Each row below holds a small network's activations on one input, seen along a few directions.
Each table varies a few parts of the input and shows all the possible inputs, shuffled.
A made-up example of a description, with smaller parts first: one of 3 separate values, together with either a single point or one of 11 places around a ring or (one of 4 places along a line, together with one of 8 places around a ring).
Shared parts are said once, and a part with two or three values counts as separate values.
(in the rows, 128 means zero)

Other details of the inputs vary at random and push rows far along two fixed directions, the same in every table; ignore that.

A family of inputs:
row 1: [131 145 117 154  90 157 117 132 185 163 144 159]
row 2: [133 133 121 115 140 112 137 132  84 123 119 110]
row 3: [ 95 123 152 162 171 144 147 105 166 117 144 163]
row 4: [180 138 127 118 103 134  95 135 120 149 105 133]
row 5: [152 149 102 103  69 100 116 151 102 166 101  96]
row 6: [121 110 142 125 147 131 110 115 113 117 108 160]
row 7: [119 159 115 164  86 155 132 125 199 163 151 153]
row 8: [148 117 132 113 166 100 143 146  57 100 112  81]
row 9: [175 110 162  99 164 122 102 137  60 114 103 128]
row 10: [150 143 100  92  61  86 117 152 104 149 111 101]
row 11: [155 140 113 104  68 101 120 159  97 167 117  96]
row 12: [128 122 124  74  66 156  89 131 112 151 139  22]
row 13: [ 77 123 124 160 167 132 157  94 162 113 134 156]
row 14: [ 72 107 131 157 157 123 171 117 163  89 158 149]
row 15: [134 133 132 115 136 115 122 134  84 121 115 119]
row 16: [183 140 126 117 180 108 125 120  72 105 102  91]
row 17: [157 111 151  96 155 121  96 136  49 107 101 133]
row 18: [132  98 148 103 164 110 107 116  82  84 109 156]
row 19: [ 80 144 100 158  79 142 161 141 189 157 148 135]
row 20: [ 81 111 135 156 163 140 130 101 162 115 127 177]
row 21: [ 94 119 119 133 153 108 151 105 138  99 134 144]
row 22: [149 144 106  91  59  96 117 160  97 148 123 105]
row 23: [128 136 120 163  88 154 125 130 201 169 152 162]
row 24: [ 78 106 139 144 152 135 131 110 156  98 149 187]
row 25: [142 121 147 125 196 116 145 118  87 102 121 114]
row 26: [104 141 120 148  84 156 126 136 193 172 141 167]
row 27: [140 121 125  99 155  93 140 147  57  82 119  91]
row 28: [ 88 109 158 141 165 202 110  74 187  99 174  88]
row 29: [ 90 118 118 140 154 111 159 119 141  90 133 131]
row 30: [129 141 127 154  78 169 112 127 194 166 145 179]
row 31: [109 112 164 143 179 160 119 107 138 106 128 186]
row 32: [163 137 147 104 171 114 117 136  59 109 104 105]
row 33: [141 143  98 115  56 106 140 155 124 180 129  97]
row 34: [136 127 136 153 170 144 117 107 149 115 123 157]
row 35: [171 108 165 129 187 139 103 116  89  98 120 148]
row 36: [115 131 125 146  90 145 129 138 184 172 141 157]
row 37: [129 129 134 166 173 139 156 121 148 105 144 123]
row 38: [148 119 116  95  38 111 106 160 123 164 130 138]
row 39: [166 158 109 104  79 107 117 152 110 170  99  94]
row 40: [175 157 100 127  67 119 133 151 137 178 134  94]
row 41: [105 137 132 177 177 156 158 111 171 100 150 145]
row 42: [183 141 132 115 178 117 124 127  64 104 114  94]
row 43: [157 124 143 108 141 129 103 130  99 129  96 139]
row 44: [117 157 104 139  75 139 148 139 176 177 139 131]
row 45: [184 141 136 117 175 111 111 122  72 104  99 100]
row 46: [ 77 107 132 150 157 121 163 103 160  99 160 162]
row 47: [159 136 129 113 178 104 141 140  71 102  93  79]
row 48: [134 152  86 120  60 107 143 161 132 168 111  85]
row 49: [146 151 114 120 111 122 144 159 112 143 118  90]
row 50: [118 156  97 140  77 130 148 131 184 179 128 127]
row 51: [ 87 107 160 116 160 188 110  89 156 105 156  73]
row 52: [102  97 141 132 149 118 129 120 132 102 144 165]
row 53: [141 152 114 154  73 139 131 135 182 173 148 134]
row 54: [123 134 112 122  74 130 114 149 136 166 126 140]
row 55: [130 126 118 103 132  99 138 133  87 107 129 115]
row 56: [ 91  97 154 132 161 140 119 107 133  86 141 195]
row 57: [110  99 154 137 150 140 119 115 127 118 131 173]
row 58: [107  99 144  76 124 149  96 108 107  94 152  47]
row 59: [ 78 108 142 151 152 123 148 105 160  97 156 170]
row 60: [105 104 144 143 157 132 126 119 130 119 133 160]
row 61: [165 149 108 112  83 109 144 172 109 163 117  72]
row 62: [126 139 123 164 175 137 152 113 153 104 128 123]
row 63: [144 117 148 120 193 123 114 118  91 103  99 135]
row 64: [105 129  99 125  56 117 122 138 175 160 133 155]
Each input here is: one of 4 places along a line, together with either a single point or (one of 3 separate values, together with one of 5 places along a line).
Question: Changing only the place on the line of 4 turns row 8 into row 61. The same change can be made to row 54. Which row results?
Answer: row 26
Question: Changing only the place on the line of 4 turns row 56 into row 30. The same change can be made to row 52. Which row results?
Answer: row 23
Question: Change only the choice among 3 separate values in row 26. List by row number the other rows that result.
Answer: row 36, row 63
Question: Change only the place on the line of 4 in row 53. List by row number the other rows that result.
Answer: row 3, row 11, row 59

A family of inputs:
row 65: [144 114 150 150 224 112 143 101 100  66 128 144]
row 66: [109 146 118 172  86 140 159 138 199 178 145 155]
row 67: [103 106 143 154 152 149 119 105 161  95 150 169]
row 68: [150 132 146 117 138 142 114 142  97 131 122 120]
row 69: [161 141  98 112  58  99 131 160 117 149 122 116]
row 70: [122 122 118 122  66 129 110 129 151 151 149 144]
row 71: [120 122 148 129 195 148 116  95 113  92 115 147]
row 72: [172 146 112 115 132  99 125 136  90 142  93  99]
row 73: [167 120 140  95 117 124 104 162  74 138 106 100]
row 74: [ 68 120 137 148 144 166 161 111 174 116 167  92]
row 75: [107 105 159 131 212 142 112  94 113  75 112 153]
row 76: [135 121 142 140 207 114 137 111  95  67 133 149]
row 77: [154 127 122  90 128 116 124 132  75  95 138  30]
row 78: [ 87 121 130 137  73 152 128 138 190 175 154 162]
row 79: [141 141 104 120  62 117 138 174 129 174 120 121]
row 80: [145 110 158 142 196 137 121  96 119  82 135 142]
row 81: [179 134 129 100 114 120 103 140  88 120 122 106]
row 82: [ 53 127 122 150 143 161 148  88 198 116 155  98]
row 83: [ 71 106 149 142 163 145 120  86 162 110 133 175]
row 84: [171 142 128 103 138 106 132 162  64 132 108 103]
row 85: [104 119 156 166 160 167 139 109 181 133 147 164]
row 86: [ 79 134 102 145  80 125 147 119 183 160 131 167]
row 87: [143 137  99 104  51  91 130 158 133 160 133 126]
row 88: [164 147 117 107 148  98 118 140  61 118  90 102]
row 89: [159 139 107 105 118  94 114 150  69 131  89 100]
row 90: [107 131 112 130  70 119 147 155 151 174 139 146]
row 91: [141 146 109 131  81 144 116 124 170 177 120 126]
Question: What is each input in this table made of?
Answer: one of 3 separate values, together with either a single point or (one of 2 separate values, together with one of 4 places along a line)
Question: Changing only the choice among 3 separate values turns row 86 into row 87. The same change can be made to row 75. Which row results?
Answer: row 67
Question: Change only the place on the line of 4 in row 75. List by row number the other rows that result.
Answer: row 71, row 83, row 91
Question: Change only the place on the line of 4 in row 70. List by row number the other rows that result.
Answer: row 67, row 80, row 81
